These are the activations of a small neural network, seen along a few directions. Each row is one input.
Each table varies a few parts of the input and shows all the possible inputs, shuffled.
A made-up example of a description, with smaller parts first: one of 6 places along a line, together with either a single point or one of 9 places along a line or (one of 3 separate values, together with one of 5 places around a ring).
Shared parts are said once, and a part with two or three values counts as separate values.

Other details of the inputs shift rows strongly along two fixed directions, in all tables alike. That doesn't count.
These rows show it; all are for the same input, with only those details redrawn:
[-14 -59 -36  38  -7  -9  36 -56  29 -48 -41 -25 -50 -17 -32]
[-30 -33  33 -26 -14  32 -27  39  43   9  22  35  30  52 -36]
[  4   2   4 -15  -4  -5 -21   7   1  26   8  32  -5   8  -5]
[-28 -30  32 -25 -11  29 -27  38  41   9  21  35  28  49 -34]
[-21 -34  11  -8 -10  16 -10  10  34  -2   4  19   5  28 -30]
[-27 -26  35 -29 -13  29 -30  41  37  15  24  38  30  51 -31]
[ 23  41  13 -36  -2 -17 -44  26 -27  65  25  57   3   5  19]
[-29 -77 -31  40 -11   2  43 -53  47 -64 -43 -32 -43  -6 -47]

Rows:
R1: [ 34  37  21 -26  32 -31  -8  34 -72  40   6  21   4 -26  54]
R2: [ 41  80 -52  46   9 -54  35 -32 -83  10  -9 -28 -49 -90  68]
R3: [ -1 -48 -36  34  -8  13  27 -85  47 -56 -42 -48 -29  -1 -35]
R4: [-21 -49  15 -15   0   3 -14  18  33  -2   1  22   6  27 -35]
R5: [  9  78  18 -13   4  11  -9  56 -42  25  39  -3  41  -6  46]
R6: [ 54  51 -13 -24   2 -17 -36 -37 -26  46  -2  16  -9  -6  27]
R7: [  3 -51  20 -30   8   2 -26  -6  36  -1  -6  13  18  44 -33]
R8: [-46   5  -3  24 -15  16  18  37  17 -16  17 -10  11  -1  -7]
R9: [  5 -40  20 -28   6   8 -29  -8  30   3  -4  13  17  42 -28]
R10: [-32 -45  34 -27  -9  27 -28  43  43   5  18  33  29  52 -40]
R11: [ 11  78  12  -8   5   0  -5  43 -47  39  37   3  31 -15  48]
R12: [-44   9  25  10 -13  36   4  64  20  -7  36   1  43  24  -7]
R13: [  1  37   7  16  13   9  31   6 -29 -35   6 -60  30 -25  37]
R14: [ 80  45 -59  11  17 -56  -1 -93 -54  23 -42 -15 -63 -56  41]
R15: [-41 -85 -32  49 -16  22  48 -53  68 -81 -42 -45 -35   4 -60]
R16: [ 23  46 -42  49  13 -24  55 -51 -56 -36 -25 -71 -33 -72  49]
R17: [ 35 -28 -41  18   9 -32  17 -92  -1 -24 -52 -29 -52 -23  -6]
R18: [-12  33  19  10   8  22  30  23 -12 -32  14 -52  43 -10  20]
R19: [-13  15  20 -21 -21  29 -32  33  25  31  30  33  28  34 -11]
R20: [ -7  11   9 -11 -17  15 -23  12  15  22  16  23   5  19  -6]
R21: [ 67  88 -12 -33   7 -54 -48   3 -81  95  15  60 -28 -36  63]
R22: [ -9   3  21  -8  14  -5   4  52 -24  12  10  20  15  -6  15]
R23: [-16 -55 -11  37  24 -16  70 -19 -12 -69 -40 -56 -20 -42  -2]
What is each input in this table made of? -> either one of 3 separate values or one of 8 places along a line or (one of 2 separate values, together with one of 6 places along a line)
Change only the choice among 2 separate values in R6. List by row number the other rows that result. -> R20

Rows:
R24: [  5 -27 -21  11  -2 -18   7 -36   6  -5 -24   4 -36 -12 -13]
R25: [  4 -24 -11  14   7  -8  18 -31   3 -29 -22 -25 -15 -10  -5]
R26: [-29 -18  33 -14  -7  42 -12  35  43 -15  23  -3  50  48 -29]
R27: [-23 -31 -13  29  -4   9  39 -12  13 -41 -19 -27 -18 -16 -12]
R28: [ 50  84  23 -52  12 -22 -54  36 -58  79  36  44  26  -1  51]
R29: [ 37  34 -19   2  11 -27   2 -33 -41  16 -14  -7 -25 -32  33]
R30: [-24  -9  31 -14  -8  41 -12  28  35  -8  21  -1  41  42 -20]
R31: [ -1   6  32 -30   2  24 -22  27   8  14  21  15  33  32  -3]
R32: [ 11 -18 -29   7  -8 -24  -6 -36   8   4 -20  12 -37  -9 -15]
R33: [ 19  -9 -21   4   2 -20  -2 -39  -2   2 -21   2 -27 -11  -3]
R34: [ 27  40 -25  13  11 -39  12 -10 -51  19  -8  -2 -27 -47  38]
R35: [ -6  10  32 -25   2  12 -17  50 -11  25  26  31  27  18   8]
R36: [ -3 -30  -9  16   5   1  23 -33  10 -34 -25 -28 -15  -6  -9]
R37: [-69 -54  38   1 -14  55   9  55  68 -43  23  -8  52  53 -52]
R38: [-18  20  20  -7  -6  16 -12  48   3  13  31  10  34  17   3]
R39: [-31 -20  33 -15  -7  43 -11  31  44 -16  20  -4  47  47 -28]
R40: [-11 -21 -12  19   4 -10  29 -11  -2 -27 -17 -21 -17 -20  -5]
R41: [-16  -5 -19  34  -8   6  34 -17   3 -32 -11 -28 -18 -22   0]
R42: [ 32  19 -21   4  13 -27   6 -32 -30   3 -17 -16 -21 -28  21]
R43: [-21 -32 -15  33   1  -1  37 -13  12 -41 -19 -27 -15 -16 -12]
R44: [ 18  37 -25  16   5 -31  14  -7 -42  10  -4  -9 -23 -44  30]
R45: [ 54  42 -40  -4   1 -54 -24 -37 -46  53 -15  34 -53 -38  31]
R46: [ -7 -13 -19  29  -4   8  26 -34  18 -40 -16 -41  -8  -7 -10]
R47: [ -3  -6 -19  27  -7  11  25 -38  13 -35 -16 -38 -13 -11  -4]
R48: [-40 -93 -22  29 -18  18  23 -43  76 -58 -36 -18 -29  23 -67]
R49: [  6  33  26 -28   5  -2 -24  49 -25  40  27  32  25   7  21]
R50: [-13   6  30 -24  -5  28 -21  36  22   7  27   6  47  38 -11]
R51: [ 43  28 -28  -3   5 -35 -10 -45 -35  31 -19  15 -42 -31  24]
R52: [ 31  14 -19   3  14 -30   4 -28 -32   4 -18 -13 -21 -28  22]
R53: [  3 -17 -17  19   5  -5  23 -32   7 -31 -21 -34 -10 -11  -7]
R54: [ 39  55   7 -44  -5 -18 -61  21 -30  87  26  74  -4   9  26]
R55: [-14 -13 -15  28   0  -3  33 -14  -2 -27 -16 -20 -20 -23   0]
R56: [ 14   7 -17  13  10 -28  18 -14 -34   0 -16  -7 -28 -35  22]
R57: [ -7 -19 -16  22   8 -13  28 -13  -6 -26 -18 -21 -19 -22  -2]
R58: [  9 -25 -20   5  -2 -14   3 -41  11 -10 -23  -6 -25  -7 -14]
R59: [-52 -26  31   1 -14  46   1  49  47 -23  26  -4  44  41 -30]
R60: [ 31   5 -29   7   4 -38  -2 -37 -24  19 -21  14 -44 -30  12]
R61: [ -6 -17 -16  21  -3  13  26 -33  16 -38 -18 -34 -11  -7 -11]
R62: [ -9 -43  -8  17   5   3  24 -32  20 -43 -27 -33 -12  -2 -19]
R63: [ 27  64  18 -36   5  -4 -38  35 -31  54  34  26  32   8  32]
R64: [ 10   7 -18  16   6 -17  23 -17 -28  -6 -16  -9 -30 -34  18]
R65: [ 25  54  22 -34   5   2 -35  29 -28  51  28  29  27  10  30]
R66: [ 25  17 -21  10   7 -22  10 -32 -21  -3 -16 -21 -17 -27  18]
R67: [-29 -20  40 -22   3  24 -15  61  18   4  26  20  43  38 -16]
R68: [ -8  -4  39 -34   3  18 -30  41  14  13  24  18  44  39  -8]
R69: [  1  11  38 -37   2  22 -31  37   1  25  25  26  37  34   4]
R70: [ -9 -48 -17  15  -5 -11  13 -36  25 -24 -26  -6 -31  -4 -29]
R71: [ 16  44  27 -35   8 -16 -32  52 -41  51  30  40  23   2  31]
R72: [-34 -16  33 -11  -4  30  -4  51  25  -4  23  12  38  31 -17]
R73: [ 35  79  13 -31   4 -10 -41  29 -42  61  36  25  28   2  43]
R74: [ 27  34  19 -44   4  -9 -53  24 -14  61  26  50  19  23  13]
R75: [ 37  27 -22   4  12 -28   4 -36 -36  10 -18 -13 -25 -33  29]
R76: [-23  10  26 -12  -5  22 -11  50   8  10  27  15  33  19  -2]
R77: [ -9  17  24 -18  -6  25 -21  30  17   9  28   2  43  32  -4]
R78: [ 38  24 -26   0   4 -39  -8 -35 -37  36 -16  24 -46 -33  23]
R79: [-12  15  25 -16  -8  30 -20  28  19   8  27   1  41  35  -4]
R80: [ -3 -35 -26  12 -11  -7   2 -37  24  -8 -23   8 -38   2 -26]
R81: [ -8 -15  27 -30  -8  18 -32  26  22  28  18  45  14  36 -19]
R82: [-43 -35  40 -14  -4  37  -4  52  32 -12  20  13  38  42 -26]
R83: [ 35  49 -21   7  11 -41   8 -14 -64  30  -8   7 -35 -51  48]
R84: [-25 -34 -13  29  -2  -1  37 -11  15 -43 -17 -30 -12 -14 -16]
R85: [-14  -1 -20  35  -6   0  33 -16  -1 -28 -10 -28 -19 -24   3]
R86: [-59 -34  30   3 -16  47   6  49  55 -33  25 -10  46  44 -38]
R87: [  2 -35 -18   9  -3  -4   5 -41  22 -18 -26  -8 -23   0 -22]
R88: [ 20  37 -27  20   6 -31  17 -13 -42   7  -7  -8 -27 -47  32]
R89: [ 18 -10 -26   7   3 -31   0 -35 -10   8 -22   8 -39 -21  -1]
R90: [-21 -16 -19  39  -6   2  36 -15  11 -41 -12 -35 -14 -18  -7]
R91: [-29   2  27  -8  -7  28  -5  48  14   2  26  12  31  23  -8]
R92: [-45 -53 -10  39 -11  28  46 -11  40 -65 -19 -39 -10  -2 -33]
R93: [-33 -28  38 -16   0  26  -8  53  24  -7  21  16  38  36 -20]
R94: [-20 -14  36 -19  -2  34 -17  36  33  -4  24   6  49  46 -21]
R95: [ 25  44  29 -40   9   1 -43  37 -23  48  30  32  36  19  24]
R96: [ 32  28 -21   9   6 -16  10 -34 -30   6 -15 -12 -22 -31  26]
R97: [-35 -87 -24  28 -15   9  21 -42  68 -54 -34 -18 -28  20 -63]
R98: [  0   0 -20  27  -4   6  23 -35   7 -28 -14 -36 -12 -12   0]
R99: [-15 -30 -12  25   4  -4  32 -11   5 -36 -18 -23 -17 -16 -11]
R100: [  3  21  28 -28   1  16 -27  30   2  24  23  15  37  27   6]
R101: [ 67  62 -30 -13   7 -48 -24 -42 -64  61 -11  30 -45 -43  48]
What is each input in this table made of? -> one of 6 places along a line, together with either one of 3 separate values or (one of 2 separate values, together with one of 5 places along a line)
The inputs of R68 and R52 match in every part but the place on the line of 6. If R86 is changed in the same way as R68 into R52, which row does it become? -> R38
The inputs of R99 and R57 match in every part but the place on the line of 6. If R95 is changed in the same way as R99 into R57, which row does it become? -> R42
Change only the place on the line of 6 in R93. List by row number the other rows that result. -> R35, R56, R67, R71, R82
Change only the place on the line of 6 in R39. List by row number the other rows that result. -> R26, R30, R50, R61, R63
Change only the choice among 3 separate values in R45. List by row number the other rows that result. -> R33, R60
Change only the choice among 2 separate values in R53. List by row number the other rows that result. -> R34

Rows:
R102: [  6  -4  -4   1   7 -16   2  -1 -13   4  -5   5 -10  -9   6]
R103: [ 58  95 -36   6   7 -58  -5 -17 -93  58  -1  16 -42 -73  72]
R104: [-44 -41  11  14 -12  34  18  16  49 -43   5 -20  21  27 -37]
R105: [ -1  20  -7  10  -4  -6   6  10 -16   9   6   4  -7 -17  14]
R106: [ -8   9  31 -31   2   6 -24  52  -5  32  27  38  27  21   4]
R107: [ 10 -44 -48  26 -11 -20  10 -79  25 -19 -44  -5 -62 -12 -30]
R108: [  5 -10 -29  31   0   0  33 -54   7 -42 -30 -49 -19 -21  -5]
R109: [-12   5  31 -28   2   9 -23  58  -1  30  28  39  25  23   1]
R110: [-30 -55  20   0   0  29   8   1  46 -38  -4 -17  21  36 -35]
R111: [ -1  32  30 -28  -5  25 -29  37   5  24  33  13  43  28   8]
R112: [ 15   8  18 -23   7   4 -19   5  -4  12   6   7  18  13   3]
R113: [  4 -32 -27  28   8 -17  32 -46  -1 -36 -36 -31 -33 -27  -8]
R114: [-2 19  9 -6 -3 10 -8 18  0 10 15  1 19 10  7]
What is each input in this table made of? -> either a single point or (one of 2 separate values, together with one of 6 places along a line)
A walk changes only the place on the line of 6. It starts at R105 and steps to R103. List the rest of the walk in order. -> R104, R114, R111, R108

Rows:
R115: [-12 -13 -20  24  -8  -2  19 -18  11 -19 -12 -15 -17 -12 -12]
R116: [ 65  79 -27  -5  20 -60  -3 -24 -85  49  -8   3 -33 -65  70]
R117: [  3   1  -2   7   4   8   8  -6  -4  -9  -4 -12   4  -4   6]
R118: [  1  11  -9  12  -3   0   5 -13   1  -6   1 -16  -2  -2   3]
R119: [ -9 -14   1   5   2  -4   8   6  -1 -10  -2  -2  -2  -3  -1]
R120: [-16 -16   3   6  -4  10   8   9   9 -13  -3  -1   2   6 -10]
R121: [ -9 -30  -2   3  -4   1   3 -14  19  -8 -12   5  -9   9 -19]
R122: [  2  37  53 -53   4  24 -45  75  -6  47  52  42  61  42  12]
R123: [  6 -18  -6  -8   0  -7 -12 -17  12  -1 -12   6  -6  10 -15]
R124: [-10   7  25 -20   3  10 -19  42   0  20  23  22  23  18   2]
R125: [-17 -20  -9  17  -6   8  17  -6  17 -24  -9 -11 -10  -3 -16]
R126: [ -7  -6   1   8  -1  17   7  -3  16 -15   0 -15   8   4  -5]
R127: [  4 -19 -10   4  -6  -3   2 -31  10 -12 -16  -6 -18   0 -14]
What is each input in this table made of? -> either one of 3 separate values or (one of 2 separate values, together with one of 5 places along a line)
Change only the place on the line of 5 in R117. List by row number the other rows that result. -> R116, R118, R122, R126
Which other rows belong to the same alternative as R123? List them by row number. -> R121, R127
